A small network was shown many inputs. Here are its activations along a few directions, one row for each input.
Each table varies a few parts of the input and shows all the possible inputs, shuffled.
A made-up example of a description, with smaller parts first: one of 6 places along a line, together with either a single point or one of 11 places around a ring or (one of 3 separate values, together with one of 8 places around a ring).
Shared parts are said once, and a part with two or three values counts as separate values.
In the rows, 128 means zero.

Other details of the inputs vary at random and push rows far along three fixed directions, the same in every table; ignore that.

A family of inputs:
row 1: [168 141 111 165  94 193 153 133 131 146  86 116 113]
row 2: [149 135 123 141  89 162 133 109 159  96 159 149 133]
row 3: [ 74 135 105 121 119  63 113 135  86 147 175 174 107]
row 4: [147 102  86 177 131 178 138 128 152 129 108 113  96]
row 5: [149 128 152 117 106 163 133 104 128 123  86 105 164]
row 6: [147 138 110 164 117 173 127 116 158 117 194 159 102]
row 7: [171 113 175 142 125 134 121  77 123 114 147 147 185]
row 8: [101 111 122 125 126  85 125 164 109 146 110 139  84]
row 9: [ 83 102 105 119 118  89 163 133 119 166 125 136 109]
row 10: [142 156 157 137 118  91 111 125 161  99 204 191 120]
row 11: [165 154 164 117 156 163 130 117 126 128  84  92 174]
row 12: [130 177 136 139  99 123 120 136 169  72 195 184 126]
row 13: [128 144 166  91 125 125 104  75 147  73 204 155 171]
row 14: [156 103 160  87 159 103 121 142 106 139  98 106 159]
row 15: [ 87 140 113 112 113 103 126 164 112 102 129 137  99]
row 16: [138 114 158 119 142  91 119 113 117 141 105  74 162]
row 17: [183 113  98 166 127 152 147 165 151 160 107 140 123]
row 18: [174 108 149 105 138 103 115 108 140 114 139 128 158]
row 19: [153  98  90 173 112 204 149 123 147 147  95 117 119]
row 20: [105 125 100 145 110 101 135 155 109 183 129 108 107]
row 21: [ 91 134 133  94 178 123 115 141 108 160  85  94 143]
row 22: [ 93 120  98 122  90 138 137 144 123 148  75 119 118]
row 23: [117 125 156  84 171 129 121 129  92 127  77  83 151]
row 24: [ 86 137 120 125 145  68 116 149  94 145 137 158 131]
row 25: [ 77 142 112 110 109  95 122 168 119 101 133 145  97]
row 26: [ 80 156  98  98 106 105 122 143 111 135 149 143  97]
row 27: [100 100 106 130 100 104 129 139 122 170 102 140  99]
row 28: [122 106 106 155 141 151 119 122 145 124 121 119 108]
row 29: [153 138 163 109 141 147 129 128 119 101 100 102 147]
row 30: [ 91 143  92 122 145 127 131 159 117 148 103 124 111]
row 31: [ 92 109 111 139 138  81 125 160  84 136 124 148 107]
row 32: [147 118 146  98 106  91 107 104 158  95 223 182 159]
row 33: [148 100  90 199  80 147 150 143 158 150 147 129 111]
row 34: [172 119 114 179  98 160 146 134 138 171 108 143  89]
row 35: [164 114 102 172 125 177 135 112 160 103 134 128 112]
row 36: [ 81 140  89 107 128 123 126 140 102 156 125 127  99]
row 37: [108 143 164 102 175 125 101 121 128 128 131 120 159]
row 38: [159 112 143 136 160 178 135 130 120 125  81  91 140]
row 39: [173 152 194 132 145 111 117 111 146 116 164 113 189]
row 40: [133 116 109 163 137 161 130 147 147 105 155 139  94]
row 41: [148 143 164 109 120 130 118  99 139  89 109 113 157]
row 42: [ 70 109 103 104 131 121 114 126 123 143 135 125 120]
row 43: [120 136  98 143  95 125 130 132 143  93 136 140 100]
row 44: [134 130 159 113 168 109 163 130 113 171  78 102 152]
row 45: [108 110 169  88 157 140 102  91 120 138 111 100 175]
row 46: [126 109 101 179 134 167 129 156 148 114 146 143  85]
row 47: [ 84 109 112 108 141  64 153 130 112 149 117 122 103]
row 48: [147 116  89 168  93 186 149 128 148 132 111 125 116]
row 49: [157 131 195 113 154  99 148 104 135  92 177 142 152]
row 50: [178 136 169  94 130 110 111 101 136 122 186 153 167]
row 51: [142 149 103 169 125 159 130 137 170  96 191 173 110]
row 52: [137 136 177  93 150 102 151  96 109 156 132 117 154]
row 53: [163 122  94 173 122 205 149 129 135 159 101 116 107]
row 54: [ 74 128 110 109 144 124 110 135 108 163 131 124 107]
row 55: [128 177 137 122 116 116 117 130 159  73 203 175 130]
row 56: [175 130 157 119 137 162 131  97 130 112  69  81 160]
row 57: [136 127 140 103 145 134 123 107 114 121  77  80 151]
row 58: [ 78 134 128  79 149  95 118 152  89 122 104 102 124]
row 59: [ 79 163 102 114 112  97 124 164 125 118 138 151 107]
row 60: [168 148 162 110 138 171 130  97 113 139  95  90 165]
row 61: [114 130 104 127 127 121 120 115 139  94 156 138 111]
row 62: [162 121 160 145 135 104 113  86 124  93 160 150 158]
row 63: [ 66 156 103  96  98  97 120 150 108 142 128 142 100]
row 64: [179 102 116 204 116 161 156 163 140 146 104  97 112]
row 65: [114 107 146  98 142  81 115 120 103 158  67 100 125]
Description of these inputs: one of 5 places around a ring, together with either one of 5 separate values or one of 8 places along a line.
Changing only the place on the ring of 5 turns row 46 into row 45. The same change can be made to row 38. Which row results?
Answer: row 19
Changing only the place on the ring of 5 turns row 7 into row 24. The same change can be made to row 2. Which row results?
Answer: row 55
Which other rows does row 16 become when the choice among 5 separate values takes its other values? List them by row number.
Answer: row 18, row 47, row 62, row 65
List by row number the other rows that have the place on the ring of 5 in common with row 1.
Answer: row 3, row 6, row 20, row 26, row 34, row 36, row 50, row 52, row 53, row 54, row 60, row 63
Which other rows does row 11 become when the place on the ring of 5 takes its other values? List them by row number.
Answer: row 48, row 57, row 58, row 60
Start at row 28 and move only the place on the line of 8, one step at a time. The first step leads to row 4. Which rows follow, in order?
Answer: row 35, row 61, row 57, row 56, row 43, row 41

A family of inputs:
row 66: [153 169 186  90 130 108 109 102 129  93 180 131 165]
row 67: [166 117 114 157 151 176 146 161 125 150  45  92 122]
row 68: [143 151 102 176  97 149 126 161 171  98 176 183  97]
row 69: [155  99 123 160 151 155 151 155 126 147  59  74 112]
row 70: [198 113 118 179 138 172 149 147 149 143  88 109 130]
row 71: [133 130  95 148 100 166 123 122 170  85 180 163 102]
row 72: [ 74 142 120  90 131  61 103 161 115 147 137 141 127]
row 73: [162 148 187  99 128  90 118  99 122 111 182 148 181]
row 74: [ 97 133 169  79 188  96 114 136  90 106  85  91 147]
row 75: [ 80 104 131 108 157  46 121 140 101 136 142 139 104]
row 76: [228 126 142 199 107 182 157 107 149 139 132 150 127]
row 77: [138 154 170  83 135 133 117  86 151  77 165 137 165]
row 78: [ 70 167 121  80 138  87 114 154  86 123 123 134 116]
row 79: [196 150 172 146 128 209 144  96 148  95 108 120 158]
row 80: [168 128 111 152 126 158 153 147 120 178  54  91 132]
row 81: [104 110 100 162 113 106 151 137 106 172 102 127  91]
row 82: [191 149 184 127 129 187 137  88 158 100 119 116 174]
row 83: [176 107 167 136 150 146 134 124 101 190  37  95 159]
row 84: [110 132 164  67 170  86 106 139  93 135 100  87 153]
row 85: [136 131  86 154  93 139 143 126 176 106 186 169  99]
row 86: [150 117  97 188 120 122 142 151 175  93 184 161  90]
row 87: [140 137  93 167  85 143 147 133 176 115 182 170  98]
row 88: [157 102 117 184 120 112 146 143 158 101 187 165 106]
row 89: [146 133 165  88 132 124 101  79 152  89 180 134 172]
row 90: [183 138 167 147 132 212 109  75 143  80 119 112 175]
row 91: [ 90 136  91 150 115 128 146 155 121 141  96 114  96]
row 92: [148 111 109 135 123 182 155 130 129 162  54  79 120]
row 93: [179 130 165 127 126 183 145 105 137 140  80  84 157]
row 94: [ 67 157 126 109 192 125 111 127 125 164 221 151 127]
row 95: [ 91 125  79 157 108 108 149 157 125 159 107 117  93]
row 96: [ 92 141  85 145 121 135 127 187 112 141  92 142  86]
row 97: [ 85 129  84 152 104 116 145 160 118 150 111 110  82]
row 98: [163  98 156 106 143 151 151 102 109 172  49  78 176]
row 99: [ 85 106  66 125 107 139 128 153 124 148 112 115  81]
row 100: [ 72 161 115  82 130  79 115 154 103 131 133 135 117]
row 101: [163 127 183 108 149  87 113 112 128 100 182 148 173]
row 102: [102  98 148  65 145  97 112 106  93 156 100  98 167]
row 103: [144 117 175  92 134 113 103  67 131 104 179 149 159]
row 104: [121 159 149 117 111  96  99 138 150  89 210 171 126]
row 105: [ 84  92  70 151 106 122 120 129 110 170 111 136  90]
row 106: [ 87 132  78 122 121 149 143 151 117 130  94 128  88]
row 107: [112 122 168  81 147  73 110 137  91 164  99 115 173]
row 108: [ 66 130 122  96 159  68 116 158 116 106 135 126 109]
row 109: [ 77 120  65 126 118 152 126 155 115 128 103 131  80]
row 110: [120 131  80 174  89 169 114 123 169  88 180 165 101]
row 111: [116 100  86 155 133  99 139 165 109 167 111 146  79]
row 112: [113 110 154  96 129 106  98  89 111 129 141 118 178]
row 113: [102 145 163  68 181 100 105 142  83 116  88 101 152]
row 114: [116 138 148 135 104  74 128 110 138  96 218 169 137]
row 115: [101 120 166  65 139  82 127 111  93 162 101 105 171]
row 116: [178 108 132 168 111 171 160 108 137 163  95 129 121]
row 117: [ 94 123 125  96 119  80 124 104 125 125 178 167 114]
row 118: [134 125  93 172  86 168 114 115 165  95 185 149 105]
row 119: [ 87 142  93 152 119 136 145 156 108 129  95 119  91]
row 120: [195 121 162 149 125 188 112  70 160 108 126 105 187]
What do these inputs look like to the network?
Answer: either a single point or (one of 6 places along a line, together with one of 9 places along a line)

A family of inputs:
row 121: [138 169 172 128 144 128 110 106 165  35 242 175 134]
row 122: [ 82 139 199  35 169  32 101  93  79 146 168 129 196]
row 123: [ 91  94  94 100 118 187 122  93 117 153  44  67 140]
row 124: [ 98 185 197  54 148  81 103 115 118  75 168 135 167]
row 125: [ 61 145  75 120 100  59 106 177 121 139 172 177  86]
row 126: [147 124 126 149 132 171 152 159 116 137  30  78 123]
row 127: [108  89 116 115 160 103 143 132  80 200  65  94 134]
row 128: [120  94  71 184  93 116 140 152 160 121 178 187  67]
row 129: [210 109 173 161 148 169 121 104 148 112 101 104 176]
row 130: [189 114 184 149 138 122 136  68 148 120 190 139 155]
row 131: [ 98 152  87 170 118 147 145 175 144 116 158 156  76]
row 132: [ 71 123  89 124 139  76  98 160 117 136 168 156  97]
row 133: [ 73 130  52 142  76 185 123 113 152 134 165 152  91]
row 134: [118 117  75 184  94 128 141 157 153 147 188 194  72]
row 135: [174 138 198  97 131 117 119  87 131 126 139 140 180]
row 136: [158 139  99 159 113 177 146 168 132 142  88 119 101]
row 137: [164 162 167 120 110 119 100 117 161  36 229 173 142]
row 138: [131 113  81 203  86 117 163 140 154 160 198 179  69]
row 139: [ 81 157 179  39 179  67  77 117 101  85 187 130 157]
row 140: [ 87 125 118 107 165 128 144 151  85 144  18  67 113]
row 141: [ 98 114 100 117 146 123 125 169 108 133  85 101 103]
row 142: [124  75 120 125 150 110 152 134  87 192  37  81 141]
row 143: [109 128  68 193 104 147 150 176 165  82 165 164  55]
row 144: [173 185 184 123 132 155 133  98 144  68 146 136 154]
row 145: [162 121 111 155 148 181 147 160 132 179  54  89 134]
row 146: [205 122 180 134 129 147 150  92 122 156  97 112 185]
row 147: [ 92 115 102  89 141  95 123 175  96 169  40  82 128]
row 148: [ 64  99 128  77 125  27 130 134  73 188  89  99 123]
row 149: [144  77 113 169 121 117 161 125 125 173  94 106 108]
row 150: [184 141 152 170 129 159 116 119 158 115 172 153 153]
row 151: [223 124 164 157 162 199 133 108 162 117 108 102 169]
row 152: [ 65 178 198  20 161  42  91 106  83  70 136 113 168]
row 153: [ 82 128  79  98  87 177 124 105 122 159  79 103 123]
row 154: [205 131 165 172  93 133 153  85 164 123 189 160 140]
row 155: [242 102 172 177 112 174 157  89 144 129 106 118 177]
row 156: [ 59 103 122  65 132  45 112 150  75 175  76 114 125]
row 157: [120 103  70 183 105 126 137 149 153 135 187 190  64]
row 158: [ 54 144 162  19 142 110  67  45 116  89 187 121 179]
row 159: [ 73 148  78 130 123 111 120 183 123 129 170 158  77]
row 160: [153 135  84 161 109 158 147 171 151 150  98 131 104]
row 161: [175 178 171 156 138 177 138 103 155  71 169 146 141]
row 162: [223 119 162 174 119 175 124 115 151 113 103 116 168]
row 163: [116 134  98 153 156 168 152 151 108 140  58  96  90]
row 164: [ 20 127  47  89  63 108 100 121 129 111 169 155  85]
row 165: [193 111 178 115 173 165 128 114 134 129  51  64 190]
What do these inputs look like to the network?
Answer: one of 5 places around a ring, together with either a single point or one of 8 places along a line
Changing only the place on the ring of 5 turns row 134 into row 128. The same change can be made to row 150. Which row results?
Answer: row 129
List by row number the other rows that have the place on the ring of 5 in common with row 162.
Answer: row 126, row 137, row 147, row 148, row 152, row 155, row 156, row 164
Start at row 130 and move only the place on the ring of 5, one step at a time. The first step leads to row 149. Which rows follow, in order?
Answer: row 148, row 154, row 138
Which other rows does row 130 become when the place on the line of 8 takes its other values? List them by row number.
Answer: row 121, row 127, row 132, row 139, row 151, row 157, row 163
List by row number the other rows that have the place on the ring of 5 in common with row 125.
Answer: row 124, row 135, row 136, row 144, row 146, row 153, row 154, row 160
